Small tables with named rows and columns. After each table, cells are looked up by row and column.

pugir =
cols = ded, pipo
zamal: [74.772, 60.972]
ked: [39.943, 59.617]
mipa: [46.757, 86.989]
dozo: [32.819, 84.945]
zepekiz: [70.257, 94.066]
verefef: [24.136, 72.102]
bon: [86.215, 52.800]
nivaman: [99.360, 51.409]

ded of zepekiz: 70.257
pipo of zepekiz: 94.066
ded of verefef: 24.136
ded of dozo: 32.819
ded of ked: 39.943
pipo of bon: 52.800
ded of nivaman: 99.360

fiz.tsv
	timi	teg
nagut	213	129
kof	47	88
gitari	67	137
liras	212	114
zekosu	50	76
zamu	67	136
zef	204	102
mitiriz	58	73
nuf	70	133
tovu	208	113

timi of zef = 204
teg of zamu = 136
teg of nuf = 133
timi of liras = 212
timi of nagut = 213
timi of nuf = 70
teg of liras = 114
teg of gitari = 137
timi of gitari = 67
teg of tovu = 113
teg of nagut = 129
teg of zef = 102
timi of zekosu = 50
teg of mitiriz = 73
teg of zekosu = 76
timi of mitiriz = 58
Row with the largest teg: gitari

sugapi =
,tidaka,kib,gub
dagaz,334,109,583
meb,381,205,632
velegi,337,110,588
bipi,337,111,583
pufa,517,786,291
niv,317,97,594
taki,313,86,600
met,334,104,593

pufa, gub -> 291
taki, gub -> 600
bipi, kib -> 111
bipi, tidaka -> 337
niv, kib -> 97
velegi, gub -> 588
velegi, tidaka -> 337
niv, gub -> 594
pufa, tidaka -> 517
dagaz, kib -> 109
bipi, gub -> 583
met, kib -> 104
dagaz, tidaka -> 334
met, tidaka -> 334
niv, tidaka -> 317
taki, kib -> 86
velegi, kib -> 110
Which row has the largest gub? meb

kap
|  | fum | fuv | meluni | vad | dus | rup | tokonu | duzuv | geruk |
|---|---|---|---|---|---|---|---|---|---|
| fepan | 4.125 | 3.216 | 1.343 | 3.553 | 4.250 | 3.032 | 5.453 | 5.506 | 4.420 |
| ligopag | 3.489 | 3.518 | 3.891 | 7.850 | 4.243 | 4.505 | 5.263 | 5.161 | 6.515 |
| rap | 5.104 | 4.956 | 3.763 | 7.785 | 3.869 | 5.081 | 5.253 | 4.382 | 6.581 |
| ropup | 2.160 | 2.895 | 3.631 | 7.165 | 5.422 | 2.607 | 2.488 | 4.624 | 4.615 |
| met | 4.027 | 3.760 | 4.272 | 9.263 | 5.420 | 2.172 | 3.811 | 4.682 | 6.228 |
| mivira | 2.904 | 3.474 | 4.453 | 8.658 | 5.197 | 3.140 | 4.244 | 3.752 | 5.495 |

vad of ropup is 7.165
fuv of mivira is 3.474
rup of met is 2.172
dus of mivira is 5.197
rup of fepan is 3.032
fuv of met is 3.760
vad of met is 9.263
Which row has the largest rup? rap

fosad.csv
,zoko,zupokil,vokav,depu,guz,nirul,piveta
dof,167,168,156,132,127,168,118
ralazed,168,38,57,174,165,138,187
subar,150,174,176,142,143,157,136
gufi,120,179,137,152,126,158,133
mebepak,167,160,152,126,172,154,140
bevela,146,144,159,133,146,149,185
tud,180,125,141,157,155,181,147
lamo,128,127,103,162,163,163,176
bag,172,126,177,154,90,92,105
bivaton,141,138,137,143,207,149,194
norom,125,143,149,156,140,134,166
mibamu,140,135,131,149,175,159,158

subar, vokav => 176
dof, vokav => 156
bag, zoko => 172
gufi, zoko => 120
bag, nirul => 92
bevela, zupokil => 144
lamo, zoko => 128
Row with the largest piveta: bivaton

mudaz =
|  | rez | guto | femeben | norom | vutal | baf |
|---|---|---|---|---|---|---|
| somevil | 2.9 | 4.2 | 0.6 | 5.8 | 7.7 | 2.2 |
| zele | 0.5 | 6.6 | 6.0 | -6.0 | -2.0 | -1.9 |
| dozumi | 1.0 | 6.9 | 6.2 | -9.8 | -5.9 | -3.2 |
| teros | 1.3 | 6.0 | 1.0 | 2.4 | 5.2 | -0.7 |

What is the rez of teros in mudaz?
1.3
What is the norom of zele in mudaz?
-6.0
What is the baf of somevil in mudaz?
2.2
What is the vutal of teros in mudaz?
5.2
What is the guto of dozumi in mudaz?
6.9
What is the vutal of dozumi in mudaz?
-5.9
What is the baf of zele in mudaz?
-1.9
What is the baf of dozumi in mudaz?
-3.2
What is the femeben of somevil in mudaz?
0.6
What is the norom of teros in mudaz?
2.4
What is the rez of dozumi in mudaz?
1.0
What is the norom of dozumi in mudaz?
-9.8

lebo =
,nulatik,guk,taban
dok,-600,391,566
mis,-253,79,314
sumafed,748,28,-89
zoze,807,475,149
sagefo,783,-75,-324
gimu,-612,327,-233
bizer,-146,-879,-46
fam,772,159,115

What is the nulatik of fam in lebo?
772
What is the nulatik of gimu in lebo?
-612
What is the nulatik of mis in lebo?
-253
What is the taban of fam in lebo?
115
What is the taban of sumafed in lebo?
-89
What is the nulatik of dok in lebo?
-600
What is the nulatik of zoze in lebo?
807
What is the taban of dok in lebo?
566

vemera =
        tezife  dazukeb   nal  badu   big  tibu  zenili   rir
vofi      -0.3     -0.8   0.9   0.2   0.4  -0.5    -0.4  -0.1
mimado    -0.1      0.0   0.7   0.7   0.3  -0.3     0.1   0.4
gako      -0.3     -0.3  -0.2  -0.2  -0.2   0.2    -0.1   0.1
nul       -0.4     -0.4  -0.7  -0.6  -0.4   0.0    -0.3  -0.7
povevo    -0.2     -0.5   0.0   0.2   0.3   0.0     0.1   0.3
soga      -0.2     -0.1  -0.1  -0.6   0.3   0.0    -0.3   0.2

What is the tezife of vofi in vemera?
-0.3
What is the tibu of soga in vemera?
0.0
What is the tezife of povevo in vemera?
-0.2
What is the zenili of soga in vemera?
-0.3
What is the tibu of povevo in vemera?
0.0
What is the nal of mimado in vemera?
0.7
What is the zenili of povevo in vemera?
0.1
What is the badu of vofi in vemera?
0.2

datot =
cols = fon, giz, soge, zufe
mig: [95, 158, 182, 142]
paselo: [72, 95, 87, 139]
kek: [102, 182, 33, 206]
vad: [95, 158, 182, 142]
ronati: [10, 146, 59, 115]
zater: [56, 73, 74, 184]
bul: [135, 110, 105, 114]

What is the soge of bul in datot? 105
What is the fon of kek in datot? 102
What is the soge of mig in datot? 182
What is the zufe of mig in datot? 142
What is the soge of paselo in datot? 87
What is the soge of vad in datot? 182
What is the giz of vad in datot? 158
What is the giz of zater in datot? 73
What is the giz of paselo in datot? 95
What is the fon of vad in datot? 95
What is the zufe of kek in datot? 206
What is the fon of mig in datot? 95
What is the zufe of paselo in datot? 139
What is the fon of bul in datot? 135
What is the fon of paselo in datot? 72
What is the zufe of ronati in datot? 115
What is the fon of ronati in datot? 10
What is the giz of bul in datot? 110
What is the zufe of vad in datot? 142
What is the giz of kek in datot? 182

Table visele
|  | bup | divibe | sano |
|---|---|---|---|
| big | 2.885 | 5.109 | 4.250 |
| lopok | 1.825 | 0.570 | 1.927 |
| benali | 4.184 | 4.678 | 5.295 |
| zipub | 3.868 | 0.832 | 5.967 |
| refibod | 5.777 | 7.369 | 4.560 |
| nimido | 4.588 | 3.279 | 7.508 |

divibe of refibod: 7.369
bup of lopok: 1.825
sano of benali: 5.295
bup of refibod: 5.777
sano of refibod: 4.560
divibe of lopok: 0.570
sano of nimido: 7.508
bup of big: 2.885
divibe of benali: 4.678
sano of zipub: 5.967
sano of big: 4.250
divibe of big: 5.109
bup of benali: 4.184
divibe of zipub: 0.832
bup of nimido: 4.588
Which row has the largest sano? nimido

tor =
	boro	sug	felozaf	kobuf	vuzokos
bos	133	143	112	143	25
kunuron	30	117	160	210	82
gaderi	131	189	193	253	20

What is the felozaf of gaderi in tor? 193
What is the kobuf of bos in tor? 143
What is the felozaf of kunuron in tor? 160
What is the felozaf of bos in tor? 112
What is the sug of kunuron in tor? 117
What is the vuzokos of gaderi in tor? 20
What is the boro of kunuron in tor? 30
What is the kobuf of kunuron in tor? 210
What is the vuzokos of bos in tor? 25
What is the kobuf of gaderi in tor? 253
What is the vuzokos of kunuron in tor? 82

lam:
	gubepu	kunav	garo	pon
luvip	0.404	-0.907	-0.886	0.036
ruv	-0.001	-0.917	-0.911	0.469
mamedi	-0.593	-0.852	-0.686	0.758
zed	-0.857	0.616	-0.206	-0.890
dufava	-0.766	0.743	-0.459	-0.858
pemoga	-0.868	0.627	-0.271	-0.887
buru	-0.471	-0.868	-0.772	0.733
moko	-0.485	-0.842	-0.751	0.746
lila	0.534	-0.895	-0.875	-0.087
diperar	-0.899	-0.904	0.508	-0.100
domu	-0.884	-0.095	0.538	-0.862
domav	-0.147	-0.886	-0.873	0.579
dutun	0.761	-0.736	-0.840	-0.513
puf	0.567	-0.190	-0.884	-0.883

dutun, gubepu: 0.761
lila, kunav: -0.895
moko, kunav: -0.842
pemoga, gubepu: -0.868
domav, garo: -0.873
dufava, pon: -0.858
dufava, kunav: 0.743
mamedi, kunav: -0.852
zed, garo: -0.206

